Each row below holds a small network's activations on one record, seen along a few directions.
After each row come some of the record's fields: Y, K, V, D, G, W.
Not every record has every field; a missing one is left out.
The largest differences between rows may come from other fields.
[ -9.9  18.4  13.5 -47.4  31.4 -40.5  38.6  22.0   4.2  43.5   5.3 -26.7
 -23.2  11.2 -48.1  30.4 -37.1  -5.9  33.1 -21.3  12.1 -33.8  35.3 -34.8
  19.3 -28.6] => <V:v2>
[  1.4  -6.7  -3.0  17.5  -8.4  46.4 -23.1  -3.8  10.1  -6.0  25.6   6.1
  -5.6   5.6   0.3 -38.4  26.6  39.3   8.2  20.4 -25.6  17.9  -8.4  42.9
  20.9  22.2] => <Y:y3 K:k3 V:v1 D:d4 G:g3 W:w4>
[  5.6  15.0  12.9 -22.3   6.6 -37.5  31.1   5.3  18.7   7.6   0.4 -12.7
 -20.8   3.6   2.5  24.9 -36.5  11.9  47.4 -42.8  39.6 -30.8  22.9 -14.7
  33.7 -26.7] => <Y:y3 K:k3 V:v2>
[  5.1 -28.0   4.7   1.8  -6.1 -39.9  -2.5   0.7  -0.3  -4.1  12.7  -6.7
 -10.1   4.3  24.7  -7.2  19.9 -12.7 -15.6  11.9  -3.0   5.6  20.1  -1.5
   9.0   1.6] => <Y:y2 K:k6 V:v2 D:d6>
[  5.5  -3.0 -24.3   5.2 -32.2  31.8 -27.6  14.5   2.6 -24.1  -4.0  -8.8
  17.2 -17.8 -19.6 -20.9  24.1 -19.3  11.5  12.8   5.1  12.8  -5.4  27.8
  -8.0  17.1] => <Y:y2 K:k2 V:v1 D:d3 G:g3 W:w4>
[-31.1  22.7   8.8 -35.1 -10.9 -29.4  18.3   0.3   4.0  33.2  -0.6 -10.9
 -42.5  -6.6 -13.5  39.2 -60.4  -1.8  43.8 -34.8  35.9 -23.2  18.8 -55.3
  36.9 -16.6] => <Y:y3 K:k4 V:v1>
[ -9.8   7.8 -29.4   0.6  -7.4  21.8  22.2 -11.7   4.8  20.6 -14.1  -4.4
  10.8  -5.9 -13.4   8.0 -23.0 -19.1   3.3 -11.8  11.6  21.1  28.3 -12.2
   3.0  20.4] => <Y:y3 K:k4 V:v1 D:d2 G:g2 W:w4>
[ -0.7   0.0 -10.9   9.0  -5.4  -7.8   9.9  33.2  19.2  -1.6  -8.8   4.4
  23.2  -6.2  14.1  18.0  -4.6  12.4 -18.0  32.2   5.5   5.3  16.2  -6.4
 -18.0 -21.5] => <Y:y1 K:k1 V:v2 D:d6 G:g2 W:w4>
[ 13.5 -12.0  -0.5   2.6 -13.9 -16.3 -15.2   6.5 -18.7 -28.3   1.5 -11.5
  -2.2   5.9 -35.1  -7.8  10.0 -13.7   5.9 -11.8  15.2  28.3  -1.9  10.0
 -14.5   7.5] => <Y:y2 K:k2 V:v2 D:d3>
[  0.8   1.0  28.1  -0.5  -1.9 -44.3  18.2 -31.5  15.6   4.8 -34.6  11.8
 -14.5  16.3   8.2  23.9 -23.1  10.8  42.2 -20.0  51.3 -31.4  15.7 -28.6
  41.3  17.4] => <Y:y3 K:k3 V:v1 D:d5>
[-15.9  -0.2 -26.2  -6.0 -16.5   2.5   8.3  -2.9  -5.8  18.3  -4.5  25.3
   8.9  -5.4  25.5  14.5   4.1  -3.7  -1.7 -17.0  -2.7  41.2 -13.8  10.8
  -8.1  -6.0] => <Y:y3 K:k4 V:v1 D:d1 G:g4 W:w4>
[-23.4   9.7  -2.5  -8.7  -9.3   5.0  14.9 -15.2 -18.2  -9.1 -14.0  20.8
 -24.1 -10.2  -7.8   1.2 -51.5  12.8   6.7   1.6  11.3 -42.5  29.8 -34.9
  -2.4  11.9] => <Y:y3 K:k4 V:v1 D:d5 G:g3 W:w1>
[ -0.6  26.0  -7.4 -11.6  -0.6 -21.4  -4.6  -3.0   9.7   1.2 -20.6 -20.4
   4.2 -12.5  21.1   0.9   2.4 -15.3 -32.7 -11.0  17.9 -24.6 -25.7 -10.7
  -3.0   0.2] => <Y:y2 K:k6 V:v2 D:d2 G:g4 W:w1>
[ -8.0 -30.5   0.6  12.5  11.9  -5.4   0.1  23.8  11.6  15.9  -3.4 -16.3
  18.9  -1.2  20.7 -21.7 -34.8  -9.8 -10.8  21.4 -17.2 -18.6  12.4  -1.9
  -0.9   9.0] => <Y:y3 K:k5 V:v2 D:d6 G:g2 W:w4>
[  4.1 -26.3   0.4  31.9   6.6 -22.5   8.2  30.0  -4.7  22.4 -23.4  -4.8
   1.5  -0.6   9.7   1.6  29.1  -1.6  -3.5  20.0 -43.6  -5.7  13.3  27.9
 -23.7  -4.9] => <Y:y3 K:k5 V:v2 D:d6 G:g2>
[-29.4 -29.1  -3.6  -7.1   2.2  -4.1   3.6 -13.8   2.6  -3.8 -13.9  18.2
   8.9  14.6  -3.2  -8.7   9.8  -2.9  -2.0  35.5 -15.8 -29.7 -34.4  13.3
   5.4  -3.3] => <Y:y3 K:k5 V:v1 D:d5 G:g3 W:w4>
[-20.0  16.6  -5.4  21.4   5.1  14.9 -25.9 -10.3  -6.7  16.0 -13.3  -3.9
   1.7  24.2  10.1 -18.6  17.8 -18.4  -3.2  20.8  20.1  31.4 -17.9  22.2
  17.1  -5.7] => <Y:y2 K:k2 V:v1 D:d5 G:g4 W:w4>
[-12.9 -37.9 -19.2  -5.9  -3.2  26.1  -5.1  -0.7  19.9  -9.7  12.3   3.4
   5.4   3.8  15.7 -21.3  25.7   6.0  10.4  30.7 -13.8  10.8 -11.6  25.6
 -46.0  27.1] => <Y:y3 K:k5 V:v1 D:d4 G:g3 W:w4>
[-21.8  19.3  -3.0   9.5  18.5 -34.6 -29.1 -26.3  -2.4   2.5 -38.5  -2.0
 -18.9  12.7  19.7  23.0   4.0   1.8   0.0  -1.1  19.3  -4.9 -12.0 -15.8
   3.2  -4.6] => <Y:y2 K:k6 V:v1 D:d5 G:g4 W:w1>
[  4.2  -6.1 -13.3  28.5  -5.5  11.2  -5.7  11.2  17.5   1.8  -5.8  24.1
   2.3  13.5  13.4  -2.0  13.9  -5.8  -2.7   8.6  -2.3  34.8  -9.9  31.4
  24.2 -22.1] => <Y:y3 K:k3 V:v1 D:d6 G:g4 W:w4>
[ -5.5 -17.8 -30.3   3.7 -28.6  14.1 -17.3   2.7  -6.9  25.9  11.4 -20.8
  -1.1 -14.8  23.2  -3.6  16.2  25.5 -16.6   1.2 -14.0  -8.2 -26.3  15.4
  -2.6   5.5] => <Y:y3 K:k4 V:v1 D:d4 G:g2 W:w1>
[-28.2  25.4   9.8 -34.6  -5.3 -24.7  18.9   1.9   0.5  37.3   0.5 -11.7
 -47.3  -6.4 -14.5  36.3 -63.9  -2.9  43.6 -33.9  36.8 -24.6  19.6 -58.7
  35.5 -13.9] => <Y:y3 K:k4 V:v1>
[ 29.7 -19.6   6.3  53.7 -12.2  -1.7   1.8  12.5  27.8  -7.9  13.7  27.3
   2.7  -2.4   4.2   0.1  12.4   8.5 -20.0 -23.6 -11.5 -26.2  -1.3  28.0
 -22.5 -17.7] => <Y:y3 K:k3 V:v2 D:d6 G:g4 W:w1>
[  7.4  31.8  20.2 -32.7  12.6 -15.6  -5.0  14.2  17.4   5.5  -3.1  11.5
  25.1   9.0 -24.9   6.6 -48.7  -2.2   8.8 -12.5   8.1 -37.7  23.1 -69.8
  11.4 -16.5] => <Y:y1 K:k1 V:v2 D:d3 G:g3 W:w4>
[-11.5 -15.3 -14.8  21.7   5.7  16.9  -0.7   3.7  -3.0 -12.7  51.1 -15.1
  -6.9 -10.0  16.0 -44.7  43.1   5.4 -33.7  16.8  -8.0  28.4 -14.8  22.4
 -17.5   4.8] => <Y:y2 K:k6 V:v2 D:d4>
[-21.8   5.3 -13.4  24.3   9.2  -1.3   8.1  -5.3  11.1   7.6  -9.3   7.9
  31.6  -0.7 -27.5 -28.9  28.1 -16.9 -18.7  -1.4 -31.1  22.0 -12.1  37.4
 -24.2 -18.2] => <Y:y3 K:k5 V:v2 D:d2 G:g2 W:w4>
[-17.6 -12.0   6.0 -32.2  19.7 -36.1  11.3  16.5   4.1   4.8   7.7  -0.4
  -7.3  -8.7  -4.5  17.1  -2.4 -10.8  35.1 -15.2   9.1 -20.4  10.0   9.1
  -1.3 -14.1] => <Y:y3 K:k5 V:v2>
[  4.4   3.4 -17.9 -19.6  -4.7 -28.3  -5.7 -10.0  13.0  -5.3   3.9 -14.5
  27.5   8.3   0.4  25.8 -46.5  20.2   4.7  -5.1  -4.3  35.2  11.7 -15.6
   5.5 -16.5] => <Y:y1 K:k1 V:v2 D:d3 G:g2 W:w4>
[  5.0   9.8  15.4  34.7 -21.7  -2.4  -1.6  27.6 -14.7  22.0 -30.7 -34.5
   5.7  -5.5   2.8  -0.9  16.2 -10.4  -2.9  17.6  -3.9   4.1  14.3  26.5
  -7.8  -6.4] => <Y:y2 K:k2 V:v2 D:d6 G:g2>
[ 20.4   0.4   2.9 -18.5 -13.1 -32.8   5.4  -2.7  10.8  -7.8 -21.9 -16.6
  10.5  -4.8 -14.5  40.7 -50.8  13.8  10.2  -9.1  18.1 -12.1 -22.0 -57.8
 -17.3 -22.2] => <Y:y1 K:k1 V:v2 D:d3 G:g2 W:w1>
[-21.2 -26.8  -9.4  -5.0   9.6  -1.0 -10.5  -4.7   2.3  12.8 -37.5  16.8
  11.0 -12.9   3.1   3.4   5.4  -1.8   8.0  11.6  23.9 -29.9   2.8   0.6
  22.9  17.1] => <Y:y3 K:k5 V:v1 D:d5 G:g4 W:w4>
[  0.5 -41.7   8.8   3.4   8.0  -3.0 -18.2   5.4  25.1  21.3 -21.8   0.6
  15.0  -5.4  -8.0  -7.7  12.5  -8.2  18.2  22.7 -32.5 -28.8  18.6  -4.8
  15.1  19.9] => <Y:y3 K:k5 V:v1 D:d6 G:g3 W:w4>
[-16.2 -10.4  13.6 -32.8  46.1 -26.3  17.3  23.7  -9.2  16.6   3.9  -7.8
 -32.0   2.2  -7.0   2.0 -18.4 -19.2  39.9  -7.4   4.4 -22.3   5.1 -14.1
  -1.9  -6.3] => <Y:y3 K:k5 V:v2>
[ 14.6  22.0  18.5 -20.8  30.9 -23.0  36.9   6.5   5.7  19.5   2.7 -11.4
 -39.2   4.5  -1.8   6.6 -54.1   8.3  52.2 -29.9  40.2 -30.0  19.7 -33.5
  28.2 -18.0] => <Y:y3 K:k3 V:v2>
[  7.4 -11.6  41.6 -12.3  -8.3  -1.3   2.7  -6.6 -25.7  -4.8 -19.2  -1.9
   2.1  -3.5  -4.8  -5.9  19.1  -7.1   9.0  -9.9  26.5  26.3  12.1  10.7
 -28.3   8.8] => <Y:y2 K:k2 V:v2 D:d1>
[-14.8 -23.1  -3.5   0.4   6.3   0.9   9.8  12.7  15.4  -7.7   2.4 -13.0
  23.1  -8.0 -10.7 -22.6 -32.6  -8.9   1.0   1.1 -15.8   1.9 -25.4 -17.8
 -13.1  -1.7] => <Y:y3 K:k5 V:v2 D:d3 G:g2 W:w4>
[ 14.4  -5.8   5.2  10.9  24.7   3.8 -23.4 -19.9  20.0 -28.6  -8.2  -3.1
  -5.7 -20.7  -9.6   2.3  38.7 -14.1 -33.8 -15.6 -11.9  20.7 -12.2  19.8
   6.8 -25.6] => <Y:y2 K:k6 V:v2 D:d2 G:g4 W:w1>
[  5.9 -32.7  -8.2   8.7   5.1  40.5  -4.8   5.3  22.6 -13.5   8.8   0.8
  30.2  -0.3   9.1 -37.5  18.3  21.6 -10.2  -3.9  24.3   9.1   4.7  16.6
  -7.0  -8.2] => <Y:y3 K:k3 V:v2 D:d4 G:g2 W:w4>
[ 16.3  22.9  11.0 -29.1   2.3 -33.8 -14.2  -2.3  25.9  -3.6 -33.8  16.7
 -23.5 -17.4 -26.5  21.0 -71.6  22.8  21.6 -11.9  23.7  12.1   6.2 -57.8
  15.8 -14.1] => <Y:y1 K:k1 V:v1 D:d3 G:g2 W:w4>

Which values does each new row have?
[-15.5  21.9   4.0   8.3   2.8   9.0  11.4 -21.6   9.9 -12.7  -7.2  14.2
 -18.8  31.7  14.4 -13.9 -21.0  19.4   8.2  19.3   1.3   1.9  -8.9  15.4
  27.5   5.8] => <Y:y3 K:k3 V:v1 D:d5 G:g3 W:w4>
[ 26.7 -25.9 -20.8  14.6   7.0  18.0  37.0 -16.7  21.9  -4.3  -4.1  -2.6
  45.9  14.2 -20.9  -7.1   7.2  -7.7 -14.7 -13.6   2.7   1.1  -3.0  15.2
  -2.8   1.4] => <Y:y3 K:k3 V:v2 D:d2 G:g2 W:w4>
[ 20.2   6.4  -7.0  11.4   6.4  13.8 -35.3  13.9 -29.3 -14.7   4.9 -27.5
  10.8  -9.9 -14.6  -3.7 -26.8  -6.1  -9.7 -11.6   8.6   7.1   1.5   2.5
   3.3  19.5] => <Y:y2 K:k2 V:v2 D:d3 G:g2 W:w1>
[ 13.5  10.7  16.3 -10.6   7.9 -27.1  21.7 -16.7   9.8  10.1 -17.3 -16.4
 -28.8 -30.3   1.4 -10.2  -3.0 -27.7 -19.8  -5.1   3.9  -9.0  34.1 -14.5
   7.1   7.9] => <Y:y2 K:k6 V:v2 D:d2>
[ 41.8   7.3   8.2 -30.9   3.2 -51.1  15.8 -23.9  -1.2  15.8   6.3   6.5
   7.9  -1.7  -3.9  22.1  -4.2  -1.1  -8.1   4.1  22.7  -9.7  12.9 -22.1
  18.3   8.7] => <Y:y1 K:k1 V:v2 D:d2>
[-32.6  18.0   0.3 -32.3  -5.0  12.7  19.3   0.7 -24.3 -12.3 -19.7  30.2
 -17.0  30.7  -7.3  -7.9 -18.4  13.4 -13.7  13.9   9.5 -14.5  24.6 -32.5
  30.3  -1.5] => <Y:y3 K:k4 V:v1 D:d5 G:g3 W:w4>
[  1.2  -1.2   2.4   7.2  -0.6  -5.3  19.6 -16.5   9.0 -13.8   2.3 -17.0
 -16.8 -37.0  -7.4 -18.7  38.5 -21.0 -29.5   2.0  -7.0  13.2  15.8  12.9
 -12.6   4.8] => <Y:y2 K:k6 V:v2 D:d2>
[ 17.1  -9.5   3.5  -0.5 -10.3 -16.9 -11.7   5.0 -20.9 -23.7  -5.8  -9.8
  -8.8   6.4 -34.9  -6.5   5.4 -13.7  11.4  -8.9  20.5  25.8   2.0  -3.2
 -18.9   9.7] => <Y:y2 K:k2 V:v2 D:d3>
[ 21.8   1.7   8.2 -31.6  20.4 -44.5  27.1   0.0   7.1   8.9   0.3  -1.5
 -29.8  16.2   1.0  30.4 -34.1  11.0  51.6 -41.2  39.1 -31.5  27.1 -17.2
  21.3 -18.7] => <Y:y3 K:k3 V:v2>
[  2.4   2.0 -21.0  -4.5  -5.0  20.5  -7.0  25.9 -12.2  20.9   8.4 -13.7
 -22.3   3.7  14.9  -3.4   6.5  21.3 -23.8   1.6 -14.7 -15.6 -20.0  -3.7
 -10.9  16.4] => <Y:y3 K:k4 V:v1 D:d4 G:g2 W:w1>
[ 19.6  -2.7  19.4   4.3   1.1 -29.3  10.1   5.6  45.4   1.7 -31.7  16.7
 -10.9  20.0  22.9  -7.5 -26.6  13.7   4.8 -13.4   6.9   0.9  25.1  -5.7
  14.7 -28.3] => <Y:y3 K:k3 V:v2 D:d6 G:g2 W:w4>
[ 32.9  25.5  13.7  14.9   7.4 -12.3  31.8   3.7  10.3   7.6  -0.2   5.4
   6.6  20.0  10.1  -4.4  -1.0   1.4 -15.2 -23.5   1.6 -15.4 -12.2   6.3
   5.2  27.3] => <Y:y3 K:k3 V:v2 D:d2 G:g4>
[  3.2  -6.5 -14.4  18.7 -15.4   8.9  -2.1  19.4 -11.7  14.4  -4.8 -21.1
  13.7  10.6  23.2 -36.5  -1.0 -17.8 -21.0  34.7   6.8  14.0 -15.6  32.6
 -11.8 -20.3] => <Y:y2 K:k2 V:v2 D:d6 G:g2 W:w4>
[  7.9 -23.3 -39.4 -45.9 -12.6   3.5  -1.7  -9.9 -20.0 -21.7 -20.1  22.9
 -15.9   4.3  -9.9  12.3 -46.1   0.4  24.4  -6.7   2.6   2.2  13.4 -30.1
  38.5  -8.4] => <Y:y3 K:k4 V:v1 D:d3 G:g3 W:w4>
[ -9.1 -22.0 -14.2 -18.2  12.5   6.3   6.5   5.4   0.9  -5.4  -9.7  12.0
 -15.1  -5.6  -3.2 -24.7 -12.1  -9.1 -10.7  28.3 -40.7 -19.2   0.8  36.3
   5.4  46.9] => <Y:y3 K:k5 V:v1 D:d2 G:g3 W:w4>
[ 29.3  35.7   4.1 -33.8   5.5 -50.2 -27.2  -6.2   7.9   5.8 -28.7   5.4
  -6.2  11.6 -15.7  39.2 -65.1  10.2   9.3 -46.1  19.9 -23.0   7.9 -72.8
  12.0 -34.1] => <Y:y1 K:k1 V:v2 D:d3 G:g2 W:w1>
[-11.5 -23.5   2.9  17.1 -18.6 -29.2   1.8   7.2   4.0  -9.0  22.5 -13.7
  -1.0  -8.2  24.3 -12.8  19.5 -14.7 -24.8  12.3 -10.8  12.7  13.4   9.5
  15.1  -6.6] => <Y:y2 K:k6 V:v2 D:d6>
[  3.2 -28.4   2.5  16.2 -13.4   8.9 -16.6   5.4 -13.1 -12.6  20.5  -9.4
   3.7  11.5 -14.0 -29.4  54.5   6.3  -5.2  12.9  15.7  29.5  -1.5  44.7
 -43.8  15.9] => <Y:y2 K:k2 V:v2 D:d4>
[ -9.3  -6.3  -9.2   5.1 -17.8  11.4 -33.4  -4.4   0.9  28.9  12.9 -20.8
  -6.9  -1.3  20.5  -0.1   2.0  32.4  -4.2  -9.3 -18.8  10.2  -0.6  10.6
  10.8  15.8] => <Y:y3 K:k4 V:v1 D:d4 G:g2 W:w1>
